arr =
array([[-10.4, -11.8, -16.0, -13.0,   7.4,  -5.8],
       [-13.8,  11.1,   2.1,  -9.9,  -0.7,  -9.0],
       [  5.6, -23.3,  -6.9,   3.7, -19.2,  -1.4],
       [-24.9,  -1.8,  10.3,  -8.9,  -4.9,  -6.8],
       [  4.5, -13.0, -19.3,  -5.7,  -2.2,  -4.4],
       [-24.6, -19.8,  -2.7, -12.3,   2.8,  -4.7],
       [ -1.9,   5.7, -12.8,  -9.6,   2.3,  -8.0],
       [-17.8, -21.0,  -6.2, -10.3,   0.5,  -4.1],
       [  0.2, -19.2,  -1.8,   2.7, -19.1,  -2.0],
       [ 12.0,  -1.8, -20.1,  -3.7,  -4.5,  -5.6],
       [ 15.2,   4.0, -16.5,  -1.2,  -8.4,  -6.2],
       [ -8.5,  -3.9,   6.6,  -0.6, -14.9,  -5.1],
       [ -8.7,  -1.3, -15.6, -13.9,   8.6,  -7.6],
       [  2.1, -18.0,  -1.1,   4.2, -21.3,  -2.1],
       [ -5.9,  -7.6, -16.9, -12.1,   6.1,  -6.2],
       [  6.1,   8.7,  -3.2,   0.0, -14.0,  -6.8]])
Rows and columns are numbered from 0.
Which number is the bottom-left entry?
A: 6.1
Which number is the entry at row 1, column 2?
A: 2.1
Which number is the entry directly below -9.9?
A: 3.7
The entry at row 0, column 0 is -10.4
Which number is the entry directly above the largest entry?
A: 12.0
The entry in the top-right corner: -5.8
The entry at row 1, column 1: 11.1
The entry at row 2, column 1 is -23.3
The entry directly below the smallest entry is 4.5
Which number is the entry at row 0, column 1?
A: -11.8
Which number is the entry at row 0, column 2?
A: -16.0
Which number is the entry just right of 0.5?
A: -4.1
The entry directly below the largest entry: -8.5
The entry at row 2, column 0 -> 5.6
Which number is the entry in the bottom-right corner?
A: -6.8
The entry directly above -2.2 -> -4.9
Which number is the entry at row 2, column 2?
A: -6.9
The entry directly below -1.3 -> -18.0
The largest entry: 15.2
Which number is the entry just left of -8.0?
A: 2.3
Which number is the entry directly above -12.8?
A: -2.7
Which number is the entry directly below -8.7?
A: 2.1
The entry directly below -3.9 -> -1.3
Which number is the entry directly below -10.3?
A: 2.7
The entry just right of 2.7 -> -19.1
The entry just right of the largest entry: 4.0
The entry in row 1 and column 0: -13.8
